A small network was trained on invented records. Each row is its activation on one of them, seen along a few directions.
Here are examples, each followed by its value of one field, Vitud.
The largest differences between rows may come from other fields.
In the rows, zero is written as 500.
Strong random noise was added to every row along 9 fixed directions; ignore it. To show where, here is one row again and again, with new noise each time:
[481 553 439 431 569 653 463 580 531 667 660 590 473 478 506 598 274 271
 633 630 640 438 563 645 479]
[487 333 642 742 361 470 485 491 361 461 423 515 466 502 462 558 578 365
 568 402 504 570 713 327 447]
[512 374 569 552 351 418 817 295 450 422 487 545 468 451 358 570 523 567
 486 482 451 389 436 523 433]
[446 582 438 343 563 544 555 628 542 487 392 468 494 547 431 610 449 574
 501 490 368 440 313 412 728]
[508 355 479 277 632 499 386 607 476 654 790 457 573 488 478 565 600 452
 316 502 447 559 503 528 373]
[593 633 632 626 471 492 359 661 394 504 315 453 483 600 546 566 536 572
 587 490 603 582 625 220 733]
[420 474 522 616 362 620 592 420 452 370 588 680 472 557 438 636 508 310
 744 346 353 484 582 488 518]
[391 324 594 454 352 392 762 411 642 477 575 514 450 533 432 556 488 570
 583 398 275 387 489 638 551]
[647 408 599 699 475 440 440 365 381 523 492 555 459 425 472 505 562 569
 489 545 756 520 668 459 297]
[485 487 592 613 342 440 691 530 467 567 426 502 425 530 426 684 438 452
 598 449 443 443 582 411 685]
[431 363 552 338 545 479 521 597 409 318 303 336 598 532 429 408 647 595
 298 484 325 548 279 254 539]

[548 484 523 690 445 588 386 258 369 301 579 634 523 483 531 446 717 503
 582 375 499 586 568 492 332]  f3
[515 590 314 349 655 539 552 455 633 497 465 540 450 451 468 500 366 618
 501 619 587 351 297 618 474]  f2
[493 578 344 453 686 593 311 550 460 501 472 510 527 506 476 516 589 551
 367 498 598 521 425 382 413]  f1
[441 479 606 538 399 542 554 590 495 557 556 427 531 537 560 462 427 307
 569 535 474 499 588 509 547]  f7
[380 371 580 510 417 396 556 642 626 701 523 396 440 539 514 551 427 383
 515 426 373 454 624 569 616]  f3
[507 353 551 559 498 428 241 557 563 567 520 434 499 508 598 426 650 529
 423 466 519 628 657 506 369]  f5
[579 503 531 730 477 378 457 392 341 577 478 570 429 355 458 657 562 611
 477 397 497 547 663 407 445]  f8
[487 444 545 598 446 476 558 489 498 620 515 531 458 428 512 522 358 382
 595 531 556 483 622 520 491]  f2
[555 455 487 418 528 376 687 456 417 656 445 387 508 396 408 511 439 555
 229 681 685 442 431 469 444]  f1
[589 653 611 625 306 373 761 453 591 710 540 487 425 494 507 691 376 591
 626 504 560 399 632 619 756]  f3
[579 526 527 538 531 383 562 485 419 647 353 440 451 397 467 543 333 591
 426 658 757 446 507 397 565]  f1
[566 617 687 487 418 536 511 457 369 308 535 528 617 622 555 400 659 595
 540 514 495 600 511 326 556]  f5
[453 472 475 541 385 535 711 404 424 422 591 525 524 488 454 525 548 334
 478 493 409 478 418 580 433]  f6
[680 645 459 452 475 400 710 448 429 575 491 419 493 483 424 671 662 672
 245 511 486 485 325 483 609]  f9
[617 736 465 363 522 583 623 592 402 547 508 531 529 578 423 542 319 473
 563 688 762 349 449 425 596]  f7
[561 546 470 464 552 417 582 526 433 536 335 375 530 443 433 521 560 641
 285 553 488 484 299 400 575]  f6
[586 521 433 497 573 494 471 471 394 609 605 501 505 443 431 590 575 537
 380 519 577 524 491 463 407]  f6
[486 615 526 462 451 591 591 467 414 331 503 587 546 579 469 513 486 537
 678 434 359 502 426 353 669]  f2
[550 453 467 455 468 403 622 381 600 661 791 571 460 446 434 685 541 623
 446 452 442 455 518 690 451]  f5
[259 451 523 522 388 659 529 511 653 339 537 559 507 604 604 415 432 220
 776 396 240 525 506 682 544]  f9
[529 384 555 678 436 359 563 252 487 459 572 649 465 440 398 584 659 724
 507 286 333 524 590 485 421]  f8
[572 450 455 520 578 497 379 505 436 317 463 491 521 551 428 458 714 583
 384 416 567 494 495 379 323]  f7
[422 274 626 567 477 407 538 312 603 412 458 580 474 408 506 305 419 685
 628 464 444 476 567 621 380]  f8
[619 596 429 721 577 500 286 469 490 329 212 518 427 535 503 515 656 699
 508 390 618 558 515 379 477]  f9

Which value of Vitud does each new row have?
[335 455 366 631 525 636 429 493 538 427 346 569 420 424 459 588 359 282
 617 412 451 480 489 496 505]  f1
[470 528 485 517 650 601 199 692 414 379 288 413 577 517 527 359 534 513
 498 535 566 594 483 244 526]  f7
[478 419 522 546 468 580 479 467 457 353 444 515 511 517 547 322 501 445
 538 523 572 512 526 477 366]  f2
[579 509 511 596 365 453 731 473 337 590 574 470 483 465 350 700 540 371
 402 510 492 444 548 429 533]  f7
[538 668 646 261 405 523 584 666 502 538 592 286 649 674 654 367 503 412
 424 676 454 587 415 540 698]  f9
[705 544 522 532 496 295 466 506 390 802 751 543 474 525 470 737 581 609
 411 484 701 487 739 437 530]  f1
[379 484 633 592 385 526 501 497 608 411 429 532 466 571 579 382 388 385
 761 448 435 486 604 578 598]  f3
[624 563 427 421 563 481 452 466 553 699 707 524 491 434 529 579 518 631
 359 589 595 493 471 667 452]  f5
